These are the activations of a small neural network, seen along a few directions. Each row is one input.
In each table, some parts of the input vary, and every possible input appears once, in random order.
A made-up example of a description, with smaller parts first: one of 5 places around a ring, together with either a single point or one of 9 places around a ring or (one of 3 separate values, together with one of 4 places along a line).
Shared parts are said once, and a part with two or three values counts as separate values.

Other details of the inputs vary at random and push rows far along three fixed directions, the same in every table; ignore that.

Rows:
x1: [ 12.8   5.3   4.6  48.8   1.6   7.8 -68.4  -5.0  19.2 -18.5  33.4   2.3
  17.7]
x2: [ 11.0 -35.1 -17.2 -18.9   0.9  -3.3  13.5  22.4  21.1  23.6  60.3 -11.1
 -19.5]
x3: [ 12.0 -34.6 -28.8 -23.9  -6.9 -33.2  24.4  22.9  29.4  36.4  60.3 -14.9
  -5.3]
x4: [-30.6  15.0  23.4 -54.8 -14.1  -4.9  81.5  28.2  -6.5  38.9 -32.5  -5.3
 -22.0]
x5: [-16.3 -17.4  12.0  41.5  39.9 -15.8 -25.9 -10.5  46.5   8.8  56.5   6.6
 -14.7]
x6: [ 21.7  21.4  -9.9  39.8  32.5   8.7 -50.0 -48.8 -71.6 -50.4 -61.9 -11.7
  21.0]
x7: [ 35.9 -37.5 -33.1   5.1 -15.7   2.4  -5.1  20.2   4.7  18.5  78.1  14.3
  -2.7]
x8: [ 10.0 -11.0   2.8  64.7  -7.6 -17.4 -64.1  -7.8  17.0 -26.7  29.1   3.2
  34.7]
x9: [ 23.1 -12.7 -17.5  -9.3  14.8 -13.9  -8.4   2.2 -65.9 -12.8  -7.8   0.7
  16.1]
x10: [ -9.6  11.4  24.8 -42.1 -67.6  14.3  33.4  46.8  10.1  17.1  -5.6  -1.0
   8.5]
x11: [ 30.4 -19.3 -23.4 -18.7  27.2   4.7 -11.2 -11.5 -76.5 -23.0 -10.3  -2.3
  -0.5]
x12: [ 29.7 -45.1 -10.6  -7.4  -2.0  -0.8  23.5  27.3  29.6  43.4  68.0  17.4
 -21.7]
x13: [-34.7  41.4  16.2  18.7  47.1 -21.6 -23.5 -28.9  -7.1 -16.3 -57.5 -12.6
  13.3]
x14: [-37.4  58.3  36.1  -5.3 -17.5  27.3 -18.9   4.6  24.3  -6.5 -36.6   5.3
   4.4]
x15: [ 13.3  -6.1 -12.0 -27.0  37.2  -2.3  42.7  -1.2 -49.8  20.1 -16.2  -9.5
 -28.3]
x16: [-26.4  51.9  12.7  14.0  51.2   1.2 -27.1 -32.2  -4.2 -14.9 -57.5 -13.6
   1.2]
x17: [ 27.8 -21.0 -23.5 -14.9  -7.0  10.9  23.8 -11.2 -54.1 -22.2 -31.2  -6.9
  -4.6]
x18: [ 19.1 -14.5 -23.6 -10.5   0.9 -15.5  26.7  -9.9 -59.9  -7.6 -32.4   3.4
   7.2]
x19: [ -0.7   8.5   4.3  59.6 -15.6   7.7 -48.1 -13.9  47.8 -15.5  22.2   8.8
  15.3]
x20: [-21.7  -0.4  30.4 -50.5 -33.8   1.1  73.7  38.2  29.1  46.5 -12.0  13.1
 -16.1]
x21: [-35.6  50.4  26.2   5.7 -25.7  20.5   5.9 -12.1  31.2  -4.4 -49.4   9.4
  -0.6]
x22: [-46.8  26.9  48.0  -4.1   5.6  13.6  12.1  -6.8  55.6  10.6 -29.5  15.6
 -14.6]
x23: [ 41.6 -24.8 -23.1   1.2   2.0   8.6  -8.2 -15.6 -65.1 -36.0 -18.1 -13.4
   4.8]
x24: [ 17.6 -15.0 -22.2 -27.2   9.3   8.5  18.5  -7.9 -52.8 -12.1 -16.2   3.9
  -6.8]
x25: [-16.2  -2.3   6.9  46.1  -5.0   0.8 -36.1 -15.1  57.2 -14.9  30.5  16.5
   6.9]
x26: [ 26.7 -45.2 -27.6  13.2 -13.3 -20.5  -8.2  21.0   3.9  12.7  77.6  16.3
  12.2]
x27: [-61.5  69.8  34.6 -14.6  -5.9   8.7   7.3  -0.6  87.1  15.5 -40.1 -13.1
  -7.0]
x28: [  1.1 -12.8  -1.2  65.4  -6.0 -18.3 -47.6 -14.3  24.9 -19.9  22.4  10.5
  28.9]
x29: [ 11.1 -11.7 -31.1 -42.6  37.6 -12.2  28.3 -19.8 -37.3   0.2 -23.7 -25.2
 -18.8]
x30: [ -7.4   6.4  22.1 -51.9 -64.2  33.0  35.5  39.7  11.9   9.4  -0.1  -6.7
  -9.0]
Description of these inputs: one of 3 separate values, together with either one of 4 places along a line or one of 6 places around a ring.
Question: The inputs of x9 and x14 match in every part but the choice among 3 separate values. If x8 is changed in the same way as x9 into x14, which row does it become?
Answer: x6
Question: Which other rows does x29 become when the choice among 3 separate values takes its other values? List them by row number.
Answer: x3, x27
Question: Which other rows agree with x2 in the choice among 3 separate values? List them by row number.
Answer: x5, x11, x17, x22, x23, x24, x25, x29, x30

Rows:
x31: [-17.5  14.9  13.6  20.5  12.7  -6.8 -15.6 -12.5  16.8  -3.6 -10.0   6.1
   6.3]
x32: [ -3.0  15.1   9.8   9.8 -16.8  11.8 -13.2  -2.7  -4.1 -15.8 -18.1   2.4
  11.1]
x33: [ -0.1   5.1  -1.4 -23.5   5.4   4.9  21.4  -4.4 -26.1  -1.7 -30.2  -5.2
  -6.8]
x34: [ -0.6   3.1  -3.1 -15.4   9.7  -3.9  21.6  -7.5 -28.9   0.4 -31.1  -2.1
  -4.2]
x35: [  0.1   3.7   0.3 -21.5   3.6   1.8  22.5  -2.6 -27.0  -0.7 -29.7  -4.2
  -5.6]
x36: [-13.6  15.0  10.6  12.4  11.2   0.4 -15.7  -9.7  12.2  -6.5  -8.7   2.9
   2.1]
x37: [ 29.1 -44.7 -25.6  -4.6 -10.2  -8.9   5.5  25.2  10.0  18.9  72.3  -0.2
  -6.8]
x38: [-17.3  16.0  15.6  18.7  11.9  -1.8 -19.2 -11.7  16.0  -6.1 -10.6   4.0
   5.1]
x39: [ 50.7 -50.0 -46.7  41.2  62.9 -34.2 -38.0 -29.1 -57.1 -16.5  36.4  -0.5
  10.6]
x40: [-13.3  15.4   9.6   5.6  11.6   3.8  -6.9  -7.7  14.8   1.6  -9.1  -0.2
  -3.5]
x41: [-24.1  22.3  24.9  51.9 -20.5   4.6 -58.4  -5.4  63.1 -17.0  19.9  11.1
  23.8]
x42: [  5.1   8.5  -0.2 -14.7 -22.4  14.4  10.5   0.8 -30.8 -14.2 -33.2  -3.1
   4.0]
x43: [  0.3   5.6  -3.3 -30.4   3.2   6.9  30.5   0.9 -21.1   6.5 -26.4  -6.2
 -13.1]
x44: [  3.1 -15.7  -1.8 -23.1 -29.4   0.5  26.0  30.6  22.8  22.8  33.4  -1.8
  -8.5]
x45: [  1.1 -14.4  -2.3 -26.8 -32.8   6.5  28.9  35.7  39.5  31.9  45.1  -3.0
 -14.6]
Question: The inputs of x41 and x32 match in every part but one. If x39 is changed in the same way as x41 into x32, which row does it become?
Answer: x31
Question: Describe the family of inputs behind these rows.
Answer: one of 3 separate values, together with either a single point or one of 4 places along a line
Question: Which other rows does x43 become when the place on the line of 4 takes its other values? List them by row number.
Answer: x33, x34, x35
Question: Which other rows does x40 become when the choice among 3 separate values takes its other values? List them by row number.
Answer: x43, x45
